A small network was shown many inputs. Here are its activations along a few directions, one row for each input.
Each table varies a few parts of the input and shows all the possible inputs, shuffled.
A made-up example of a description, with smaller parts first: line(4) and (point or (values(2) and ring(5)) or line(11)).
Shared parts are said once, and a part with two or three values counts as separate values.
In the rows, 128 means zero.

Table:
x1: [ 47 110  60 130 162 140 209 123 107 202 126 126  96]
x2: [160 137  75  99 111 141 156 123  90 149  97 122 150]
x3: [129 129  97 113  89  89 164 149  95 138  91 102 187]
x4: [133 156 174 157 110  94  81 161 157  93 116  99 181]
x5: [136 133 126 121 139 127 114 124 115 126 118 131 171]
x6: [165 134  84 127 124 142 153 129 101 141 115 140 152]
x7: [ 88 154  85  61 104 111 191  85 120 192 187 127  62]
x8: [ 40 103 151 162 185 165 153  98 143 134 139 128  71]
x9: [142 122 106 120 104  87 144 141 107 118 100  80 169]
x10: [146 118 133 134 133 131  96 121 120 108 118 112 150]
x11: [134 135 153 157 120 108 108 139 141 122 116 116 183]
x12: [150 130 113 108 141 149 111 121 125 137 105 150 150]
x13: [130 128  78 113 106 124 155 142  93 153 108 129 184]
x14: [147 124 148 136 113 103 117 153 118 138 102  93 172]
x15: [145 143 152 132 107  65 112 173 113 116 105  90 173]
x16: [167 129 134 130 145 152 102 122 114 117 121 131 133]
x17: [ 83 144  84  69 111 118 170  93 139 159 207 126  55]
x18: [140 143 112 120  94  59 129 169 112 111 100  74 174]
x19: [ 60  72 152 185 187 156 125 107 151 132 149 129  48]
x20: [ 38 111 129 158 185 155 146 100 130 152 138 126  71]
x21: [132 155 109 118  86  55 160 166  98 143  84 105 188]
x22: [ 57  93  98 155 176 151 157 113 130 171 146 106  72]
x23: [148 109 182 177 105  82  70 168 162  86 121 120 159]
x24: [185 153 151 138 130 174 112 128 140  93 117 177 122]
x25: [145 117 162 140 151 133 109 125 137  94 124 139 157]
x26: [ 87 153 154 117 128 143 132  79 178 148 220 143  55]
x27: [172 110 173 159 141 149  94 106 128  89 119 170 114]
x28: [142 128 100 129 116 125 154 129 102 137 113 124 171]
x29: [174 153  58 102  92 159 155 150  99 145 109 156 152]
x30: [176 152  73  98 112 160 146 145 118 128 105 159 137]
x31: [ 98 129 120  84 120 127 145  97 156 185 205 131  48]
x32: [158 129 160 124 157 165 103 126 145 114 110 146 144]
x33: [ 84 118 183 110 133 129 126  81 168 133 200 177  23]
x34: [ 80 136 141 103 124 140 134 102 146 170 217 158  58]
x35: [ 71  98  84 145 168 142 203 118 116 167 141  93  68]
x36: [185 126 152 147 111 180  74 125 157  82 121 173 110]
x37: [136 123 179 141 136 107 106 146 146  95 112 112 166]
x38: [151  96 185 156 137 129  86 128 128  79 124 137 132]
x39: [171 142 107  87 127 164 111 145 113 109 102 151 122]
x40: [137 101 193 155 127 106  86 145 146  79 106 123 147]
x41: [130 149 148 143 109  74  85 154 138  98 108 102 175]
x42: [176 150 116 115 123 167  91 129 130  95 115 144 122]
- Changing only one part turns x10 into x25. The same change can be made to x34. Which row results? => x26
- Changing only one part turns x4 into x41. The same change can be made to x24. Which row results? => x42
- What do these inputs look like to the network? => line(6) and (values(2) or line(5))
- Which other rows agree with x18 in the line(6) part? List them by row number. => x6, x9, x17, x28, x30, x35
- Which other rows does x33 become when the values(2) part takes its other values? List them by row number. => x19
- Which other rows does x14 become when the line(5) part takes its other values? List them by row number. => x5, x12, x15, x39

Table:
x43: [169 124  91 109 104 117 132 142  96 127 103 117 173]
x44: [128 106 134 147 116  83 123 149 116 121 107  94 167]
x45: [122 130 137 154 134  94 137 160 118 122  94 104 168]
x46: [141 139 176 153 134 116  95 153 152 101 108 135 158]
x47: [ 62 121 116 109 132 143 174  74 133 189 205 130  85]
x48: [135 135 103 136 125 109 149 158 104 139  86 104 174]
x49: [116 133 158 160 135  97 113 156 137 107 103 115 162]
x50: [145 115 172 143 115 108  87 142 151  96 119 127 154]
x51: [124 109 156 156 119  85  98 139 129 108 115 107 160]
x52: [ 94 113 117 108 154 144 141  77 135 152 163 124  36]
x53: [174 128 164 129 107 124  81 133 140  99 121 146 156]
x54: [200 135 129 114 104 136  96 136 129 103 119 148 159]
x55: [163 149 163 135 124 136  92 142 150  94 108 149 157]
x56: [155 144  90 117 120 128 139 149 103 126  87 123 175]
x57: [ 93  78 144 143 163 172 135  89 137 131 166 145  57]
x58: [ 79  99 143 150 180 180 144  96 141 130 151 153  57]
x59: [183 154 128 120 117 149  99 145 137 101 104 156 162]
x60: [188 134  99 112  97 132 109 132 112 112 109 134 168]
x61: [174 156  98 117 112 144 117 141 115 111  95 140 172]
x62: [ 86 131 116 117 171 163 147  89 139 156 153 126  40]
x63: [ 79 133 108  94 119 127 170 116 129 159 187 126  37]
x64: [ 70 153 109 102 136 140 176 127 134 161 178 130  39]
x65: [ 48 143 119 117 149 148 181  81 139 187 191 142  85]
x66: [142 112 102 131 105  97 135 146  98 140  99 100 171]
- What do these inputs look like to the network? => values(2) and (line(4) or ring(8))
- Changing only the values(2) part turns x65 into x47. The same change can be made to x55. Which row results? => x53
- Which other rows does x56 become when the ring(8) part takes its other values? List them by row number. => x45, x46, x48, x49, x55, x59, x61
- Which other rows does x50 become when the ring(8) part takes its other values? List them by row number. => x43, x44, x51, x53, x54, x60, x66

Table:
x67: [187 159 161 130 104 104  80 162 145  89 108 148 179]
x68: [103  99 128 112 123 132 148 112 125 138 172 127  59]
x69: [ 92 165  65  84  95  90 177 132  98 151 123 107 148]
x70: [ 90 107 135 128 148 122 133 106 143 142 155 110  59]
x71: [198 157 140 119  98 120  82 167 138  84  91 148 175]
x72: [176 104 127 159 123 102  97 151 106 100  64 112 217]
x73: [ 65 112 143 143 152 134 151 124 138 135 153 132  67]
x74: [118 130 114 101 139 161 139  84 135 157 168 135  84]
x75: [109 106 131 114 132 126 132  95 133 143 165 110  60]
x76: [168 150 176 138 101  96  78 161 145  93 112 136 188]
x77: [110 107 123 108 126 144 150  96 126 148 180 145  73]
x78: [ 78 134 128 136 157 165 157 113 140 148 157 157  89]
x79: [200 124 107 138 113 134  99 161 100  82  53 122 197]
x80: [163 107 153 161 118  89  94 148 118 103  83 113 217]
x81: [ 75 122 140 138 158 133 136 112 143 141 143 109  65]
x82: [115 113 114 105 131 143 134  85 133 156 170 127  71]
x83: [156 132 178 153 109  93  82 158 143 101 104 126 200]
x84: [185 112 115 148 121 119 102 151  97  91  57 116 209]
x85: [ 86 103 139 130 139 128 150 124 130 132 162 122  61]
x86: [161 118 171 152 107  89  90 152 135 103  96 112 214]
x87: [ 73 136 141 148 169 143 141 111 152 144 143 125  76]
x88: [ 92 131 119 117 149 172 157 101 137 150 167 161  97]
x89: [137 149  82  98 113  98 180 166  83 188  97  94 153]
x90: [130 144  77 134  93 101 172 150 109 152 145  94 171]
x91: [210 149 120 125 106 125  90 165 119  79  79 145 177]
x92: [ 65 128 142 144 165 152 156 119 140 139 152 144  82]
x93: [207 139 110 128 112 132  96 162 112  81  66 133 183]
x94: [106 116 114 103 126 164 153  95 124 158 171 153  88]
x95: [ 98 143 118 116 150 170 141  85 140 157 157 141  92]
x96: [ 87 145 130 129 164 161 141  94 151 154 149 138  88]
- What do these inputs look like to the network? => values(3) or ring(11) or (values(2) and ring(8))
- A walk changes only the ring(8) part. It starts at x70 and steps to x81. List the rest of the walk in order. => x87, x96, x95, x74, x82, x75

Table:
x97: [168 115 164 150  92  72  87 159 129  88 101 112 188]
x98: [113 125 135  75 130 176 124  58 150 155 203 175  29]
x99: [ 83  99  87 118 136 127 199 121  87 195 147 107 102]
x100: [169 142 155 133  87  75  99 173 133 100 115 119 208]
x101: [180 125 124 140 136 151  96 151 116  89  63 133 183]
x102: [ 10 115 166 158 194 137 159  80 160 176 173 109  49]
x103: [ 93 124 151 123 160 176 140  95 164 147 197 149   7]
x104: [ 78 139  72  86 119 110 181 123 104 166 143 102  63]
x105: [101 120  65 109 127 148 173  82 114 162 170 110  91]
x106: [174 166 137 123  88  95 108 172 124 113 105 125 210]
x107: [184 153 109 132 126 144 111 151 118 104  70 141 195]
x108: [ 31 123 145 138 169 169 170  95 151 141 189 163  35]
x109: [183 171 109 124 109 121 113 159 120 118  83 139 208]
x110: [171 100 160 157 111  96  75 151 131  86  89 114 180]
x111: [181 102 140 155 136 123  85 148 118  80  72 124 172]
- What do these inputs look like to the network? => values(3) or line(4) or ring(8)
